A small network was shown many inputs. Here are its activations along a few directions, one row for each input.
In each table, some parts of the input vary, and every possible input appears once, in random order.
Descriptions start from the smaller parts, as in this example, which fits no table here: one of 8 places around a ring, together with either a single point or one of 11 places along a line or (one of 3 separate values, together with one of 6 places along a line).
Shared parts are said once, and a part with two or three values counts as separate values.

Rows:
r1: [  5  -9   5  -7   6  -2 -11 -18  -5   0  18 -17  11 -17  26  -4  15   8
   6]
r2: [ 13  -9  17  14   2  10 -26  -2  17 -26  -2   5  19  -4  24 -17  17  -1
  -1]
r3: [ 11   0   3   9  -2  -8 -16  -1  15   8  29 -15   4  -6  13  -3  25 -12
 -12]
r4: [  3 -22   9  16   5   3 -20  15   5 -21  18 -10  12  -3  17  -6  10  -1
   7]
r5: [  1  10  -2   8  10  11  20 -21 -21  -6 -14  11  -7 -31  -6   8 -16  10
 -32]
r6: [-21  27 -23 -44 -30 -30  37   7  12  30 -33   7 -29  90 -24 -19 -17 -20
  43]
r7: [ -1 -25   5  13   4   7 -10  20   5 -12  14  -3   6  -9  11  26  -8   2
  14]
r8: [  6   0  12  29   8  16   6  13 -12 -17 -14  25   0 -18 -17   4 -20   8
 -29]
r9: [  3 -15 -10 -14  11   7  -8   0  -8   3  13 -15  12 -32   7  20   7  11
   7]
r10: [  7  -4  -9   2  -1   4 -10  12   6   6  30 -10  -1 -17  -2  26  14  -3
  -4]
r11: [  5  19   2  25   1   9  12  -5  -9   3   1  11 -15 -16 -22   8  -6  -9
 -44]
r12: [ -4 -14   2  25  11   3  -1  15  -5 -11  -1  17  -4 -20  -9  13 -16   0
 -12]
r13: [ -2  -1   0   1   7   8   4  -6 -16   5   2   5   7 -42  -9   8  -6  18
 -15]
r14: [-23  13 -21 -61 -16 -29  37  -8  -3  29 -50   0 -13  76 -15 -23 -25   0
  53]
r15: [ -7  10   0  23  -2  -2   5   2  -3   8  21   0 -15 -18 -11  17  -3  -3
 -23]
r16: [  8   1  12 -11  10  10 -20 -32  -1 -10   4 -14  15 -14  23 -20  23   3
   1]
r17: [ 18  13  13   9  -5   6 -22 -16  20   0  15  -9   9  -3  14 -16  34  -6
 -16]
r18: [-21   6 -13 -37 -21 -24  23  26   5  13 -50  13 -10  85 -22 -24 -30  -7
  56]
The inputs of r17 and r2 match in every part but one. If r3 is changed in the same way as r17 into r2, which row does it become? -> r4
Describe the family of inputs behind these rows. -> one of 3 separate values, together with either a single point or one of 5 places along a line
Change only the choice among 3 separate values in r8. List by row number the other rows that result. -> r5, r11
List by row number the other rows that have the choice among 3 separate values in common with r9. -> r1, r5, r13, r14, r16

Rows:
r19: [-23  15 -18 -41 -17 -17  39  10  -4  27 -48  11 -20  71 -36 -17 -31  -2
  42]
r20: [-20   3 -22 -48 -23 -34  23   3   1  21 -33   1 -15  84 -21 -35 -14 -10
  54]
r21: [ -4  -5   8  20   1   7  -3  19  -6  -3   7  13   2 -17   0  17 -10   5
  -3]
r22: [ -1   0   0  -5  15  12   5 -14 -15  -2  -7  -3   4 -29   4  10  -6  10
  -9]
r23: [  2 -11  -7   7   4   8   1  18  -2   1   7   1   3 -21  -9  25  -7   7
  -6]
r24: [  4 -18  -5   1   1  -3 -14  12  11  -3  16 -10   9 -13   8  13   8   3
   9]
r25: [ -1 -11  15  12   1   0 -18  14   7  -5  17  -2  11  -7  18   4   4   3
  13]
r26: [  5  10   5   0  -1  -5  -9 -20   3   5  13  -9   6 -17  13 -15  20   3
 -12]
r27: [  2  15   1  15   2  10   4  -6  -1  -1   8  -1 -13 -10  -9  11   3 -11
 -28]
r28: [  8  -4   6  23   5  12  -3   7  -2 -17  -8  17   0  -5  -5   1  -7  -5
 -18]
r29: [  3  17   4   7   2   6   6 -14 -10   9   4   2   0 -25  -4  -2   5   7
 -27]
r30: [  8   7  -2   9  -2  -2 -10 -12  11  -6  14  -8  -6  -2  12  -1  20 -16
 -15]
r31: [  3  -7   4 -15  10   5  -7 -18  -4  -7   6 -16  13 -15  17  -1   8  10
   4]
r32: [ 14 -12  11  16   3   1 -14   1  11 -20   4   5   7   7  11 -10   6  -3
  -5]
Describe the family of inputs behind these rows. -> one of 2 separate values, together with either a single point or one of 6 places around a ring
The inputs of r30 and r27 match in every part but the choice among 2 separate values. If r31 is changed in the same way as r30 into r27, which row does it become? -> r22
Change only the choice among 2 separate values in r29. List by row number the other rows that result. -> r26

Rows:
r33: [ -3 -31   1  14  12   6  -5  34 -11 -10  17   0  21 -29   7  21 -11  16
   7]
r34: [ -9  36   4  13   1   3  23 -12 -23  26  -1  12 -12 -34 -26   2 -10  16
 -36]
r35: [-25  31 -10 -36  -9 -13  51 -20 -23  23 -65  15 -19  57 -45 -36 -34   5
  10]
r36: [ 13  16  -4  21  13  23  17 -21 -16  -1 -14  16 -12 -32 -26  12  -7  -3
 -53]
r37: [ 33  -3  10  -6   4  11 -35 -36  20 -13  13 -15  19 -16  34  -8  40  -9
 -20]
r38: [ -1   9 -12  12  20  10  18 -26 -22  -2   0   5 -19 -51 -23  13 -17   9
 -48]
r39: [ -1  -6  16  16   2   1 -29   4  16 -12  26 -10   6  -5  18 -10  18 -11
   4]
r40: [ 11 -29   5   7   8   7 -32 -12   4 -18  19 -14  16 -32  24  14  14   1
   5]
r41: [  1  -2  16   7  -2  -3 -25   3  10  12  20  -6  21 -18  26   1  17   4
  15]
r42: [ -3  26  -7  27   5   9  23 -14 -24  -2  -1  11 -20 -19 -20   1  -6  -9
 -52]
r43: [-10   4  18  33   1  10   6  11  -9  -7  16   9 -16  -8 -19  12 -13  -3
 -20]
r44: [ 15 -28   4  26  11  15 -18  30  13 -22   3  19  16 -18   3  23  -6  -2
  -7]
r45: [ -8  29   4  24   9   4  18 -13 -20   6   7   6 -24 -21 -33  -9 -12  -3
 -48]
r46: [ 21 -13   8  10   7  17 -32  -1  18 -21   4  -3  16 -18  25  12  20 -10
  -2]
r47: [-21  12   0 -26 -13  -9  34   8 -10  10 -54  19 -16  69 -27 -16 -40   8
  39]
r48: [  3  -6   3  19   0   6 -23   4  15 -20  18  -6  10  -5  32  -1  21 -16
   0]
r49: [ 16   7   5   1  -1  -5 -27 -30  13 -13  25 -19  11  -3  41 -20  46 -15
 -18]
r50: [-19  17 -26 -34 -24 -13  37  21  -1  27 -34   7 -28  68 -42  14 -29  -8
  36]
r51: [ 20 -11   2 -13  13  -4 -32 -41  13 -14  24 -29  13 -33  37  -6  38   6
 -12]
r52: [ -5 -18  13  20  -3  -4 -13  36   0   6  17  18  17 -20   1  13  -6  13
  10]
r53: [ -5   9   3  33   1  13   7  13  -7 -15   9  15 -13  -9  -2  21 -15  -9
 -26]
r54: [ -6   2 -26 -48 -23 -21   3  13  21  22 -19  -8  -7  67  -4  -9   0 -20
  60]
r55: [ -2 -21  13  32   4  -3 -17  35   6 -15  24   8   5  -4  -7   3  -8  -2
  -1]
r56: [ -7  -5   5  12   9  16  16  12 -26  -2   8   0  -3 -36  -2  30 -20  13
 -16]
r57: [ -8  -4  -1 -41 -10 -19   2   1  13   5 -41   2   4  67  12 -40 -12  -4
  62]
r58: [  5  13 -25 -68 -25 -33   8 -19  24  29 -14 -23  -6  67   5 -29  26 -20
  43]
r59: [-22  39 -38 -44 -19 -18  54  -6 -12  38 -46   3 -34  57 -60  -6 -23  -9
   9]
r60: [  0 -16   3  22  14  13   6  -2 -15 -11   8   6  -9 -37  -9  35 -18   8
 -20]
r61: [ 11  -7   8  30   7  28   7   6   0 -12  -6  16  -5 -21  -9  31 -12  -2
 -26]
r62: [-12 -20  -5 -23  -9 -20  15  34   4   3 -47  20   0  72 -14 -28 -29  10
  60]
r63: [  1   7   1 -57 -16 -25   8 -34  16  10 -34 -13   8  69  18 -59  14  -4
  48]
r64: [ 12  15  16 -13  -4 -11 -28 -28  14  14  27 -18  19 -19  35 -19  42   8
  -2]
r65: [-10  13  15  21   0   6   9  12  -9  17  10  16  -2 -22  -8  22 -17  13
 -10]
r66: [-10  19 -10   6  15  16  32 -13 -31   9  -1  -3 -12 -48 -17   8 -16  16
 -41]
r67: [  2 -18   4   0   9  10 -14   4  -2  -8  17 -25  20 -30  32   8  18   9
  13]
r68: [ 14  -3   4 -17   6   3 -17 -30   3  -3  25 -39  22 -29  41 -12  39  11
  -4]
r69: [  2 -18   0  33  -2   3 -13  37   4 -27  14  14   5  -5   7  13  -3  -5
  -5]
r70: [ 15   7  20  -2  -3  -8 -35 -30  14  -6  34 -25   7  -4  26 -29  40 -10
 -15]
r71: [-14 -13 -32 -32 -23 -20  17  46  15  17 -24  11 -11  71 -31   2 -18  -5
  59]
r72: [  3 -40  -2  20  15   2 -16  24   3 -22  16   7  11 -35   3  25 -12  11
   0]
Describe the family of inputs behind these rows. -> one of 5 places along a line, together with either one of 2 separate values or one of 6 places around a ring
The inputs of r69 and r53 match in every part but the place on the line of 5. If r62 is changed in the same way as r69 into r53, which row does it become? -> r47
List by row number the other rows that have the place on the line of 5 in common with r63. -> r37, r49, r51, r58, r64, r68, r70

Rows:
r73: [-16 -25  -9  23   0   5   3  25 -19  -5  22  12  -3 -33 -16  25 -21  18
  -5]
r74: [ 18 -17  -7 -43  12  -8 -33 -52   8   4  22 -41  29 -32  43  -8  51   1
  11]
r75: [ 15  23  19  48  25  42  -5 -27 -30   2  19  15 -12 -96   6  33  12  17
 -78]
r76: [ 18 -28  32  57  12  19 -51  31  14 -16  42  10  38 -62  43  31  30  15
 -18]
r77: [ 12   2 -26 -81  -8 -23  -6 -36   7  19 -11 -46  24  22  29 -27  35  -6
  40]
r78: [ 11  -9   9  21 -11 -10 -39   2  28 -22  40  -5  -1  -9  19  -8  17  -8
   6]
r79: [ -3  49 -19 -20 -11   6  29 -22   1  33 -19  -5 -18  31 -35 -16  10 -18
 -16]
r80: [-15  33 -12 -42  -3  -5  32 -33   9   1 -61  11 -13  65 -32 -40  -9 -20
   2]
r81: [ 25  10  36  51  17  26 -38 -19  -4 -18  48 -10  12 -50  42  11  44   0
 -63]
r82: [  2   2 -11 -95  -6 -26  -2 -44   7  19 -40 -26  27  55  26 -49  21  11
  64]
r83: [  2  21 -14 -15 -19 -25  11  -3   3  -3  -1 -20 -13  49   7 -36  15 -30
  -1]
r84: [-17  22 -17 -21 -11  -2  52   6 -23  29 -28  11 -24  13 -44  28 -41  -2
  -3]
r85: [-16   2 -11  12   1   8   9   6 -27   2   9   8  -8 -43 -28  28 -21  14
 -39]
r86: [ 18 -42  -8  24   1   2 -31  33  34 -27  18   2   6   3  17  13   7  -9
  15]
r87: [ -1 -42   5  25  12  -9 -16  43  12 -13  38  -1  -2 -15   3  18 -15   6
  13]
r88: [  4  21  31  48  22  27 -17 -36   0 -16  38 -17   7 -79  19   1  25   8
 -75]
r89: [-29  20  -7 -33  -5 -11  53   1 -26  30 -59  30 -18  48 -53   9 -51  17
  21]
r90: [-30  -5 -27 -12 -15 -13  30  36 -19  12 -10   8  -4  18 -29   8 -35   1
  28]
r91: [ -9 -31  -7 -31   9 -19  10  48  15 -11 -45  19  -4  81 -15  -8 -45  -3
  66]
r92: [ 11  21  -8  17   6  21  19 -30 -19  20   1  12 -35 -41 -28  23   2   3
 -51]
r93: [ 15   0   5  21  -4  -6 -16 -16   4 -16  33 -15  -8  -1  15 -21  31 -18
 -36]
r94: [ 11 -26 -31 -12 -20 -16  -1  43  37  -7 -24   3  15  55   5  -5  -3 -24
  42]
r95: [-20 -26 -19  -9 -11 -16   9  54  -2  10  -7  -3   6  34 -12  -1 -27 -14
  48]
r96: [ -3  39 -28 -20 -14   9  46 -19 -20  38 -32  15 -35   9 -39   4 -11 -13
 -20]
r97: [  0   9  -8 -19 -33 -23 -14  19  23  -7   5  -4  -3  40   8 -26   3 -23
  33]
r98: [  7 -32  35  58  31  28 -30  32   4 -14  58   7  21 -64  28  45  -1  21
 -13]
r99: [-10 -20  24  59  26  24  -8  28 -26 -27  35   8  12 -92  17  38  -9  31
 -30]
r100: [ -7   8  10 -28 -32 -27  -6   7  23  -3 -21  14   4  76  -5 -47 -12  -7
  59]
r101: [ -2  27   5   8   9  13   4 -39   5  11  15  -9 -13 -24 -21   9  26 -15
 -51]
r102: [  1   0  30  54  20  23   7  -5 -33 -14  31   5   5 -97   0  36 -24  27
 -60]
r103: [ 10  -7  38  62  11  25 -55 -10  13 -18  43 -11  15 -55  42  24  36  -2
 -21]
r104: [ -1  27 -22 -31   0  -5  48 -24 -19   7 -75  25 -38  49 -41 -24 -30  -7
   3]
r105: [  1 -26  -7 -20 -15 -18   5  33  35  -7 -45  12   4  93  -4 -24 -27  -2
  73]
r106: [ 33 -17  23  -6  25  17 -56 -51   1 -10  42 -45  47 -82  73   4  57  24
 -18]
r107: [-34  -1  -8 -22   0  -5  44  29 -14  21 -52  30 -13  53 -37   9 -42  23
  52]
r108: [ -4  19   5 -30 -19 -28  12  -8  -2  -3 -30   0  -9  81  -3 -58   2 -14
  19]
Describe the family of inputs behind these rows. -> one of 4 places along a line, together with either a single point or one of 8 places around a ring
The inputs of r78 and r103 match in every part but the place on the line of 4. If r93 is changed in the same way as r78 into r103, which row does it become? -> r81
Start at r89 and move only the place on the line of 4, one step at a time. The first step leads to r84. Which rows follow, in order? -> r85, r102
List by row number the other rows that have the place on the line of 4 in common with r77. -> r79, r83, r84, r90, r94, r95, r96, r97
Change only the place on the line of 4 in r104. List by row number the other rows that result. -> r75, r92, r96

Rows:
r109: [  3   1   0 -30 -10 -14 -12 -22  17   6  -1 -16   1  37  13 -21  18 -10
  29]
r110: [ 19  -1   9   3  22  23 -23 -39  -5  -7  23 -17  22 -79  37  22  28  15
 -30]
r111: [-12  27 -16 -31  -9  -4  40  -5 -14  25 -22  -4 -16  34 -16   0 -13   0
   6]
r112: [ -3  14 -17 -38 -16 -20  17 -14   6  23 -11 -12  -8  40 -16 -21   6  -2
  15]
r113: [ -8  23  23  21  11   4   4 -32 -21 -10  -5   7  -4 -22  -2 -38  -2   9
 -36]
r114: [ 19  14   4  40  -5  11 -17  -2  19 -16  20   7 -12 -10   5  11  24 -28
 -43]
r115: [ -2 -25   4   3   4  -1 -24  27  10 -12  -5  -2  16  10  18  -7   1 -12
  33]
r116: [ 12 -28  -2 -18   3  -9 -23   2  20 -22  -4 -18  20  31  28 -24  17  -7
  32]
r117: [ -1 -25  -3  38  14   6 -15  22 -15 -14  51  -8   5 -67   6  36   4   7
 -29]
r118: [ -1  -2   4  10  -3   9  15  28  -1  13 -15  23  -6   5 -39  20 -30   9
   0]
r119: [-22  19 -12 -11  -9  -5  38   2 -17  21 -19  16 -24  14 -34  14 -30   9
   3]
r120: [ -5 -17   6  13  -3   0   1  32   1  -8 -12  23   6   8  -2   8 -22  11
  20]
Describe the family of inputs behind these rows. -> either one of 4 separate values or one of 8 places around a ring
Start at r109 and move only the place on the ring of 8, one step at a time. The first step leads to r116. Which rows follow, in order? -> r115, r120, r118, r119, r111, r112
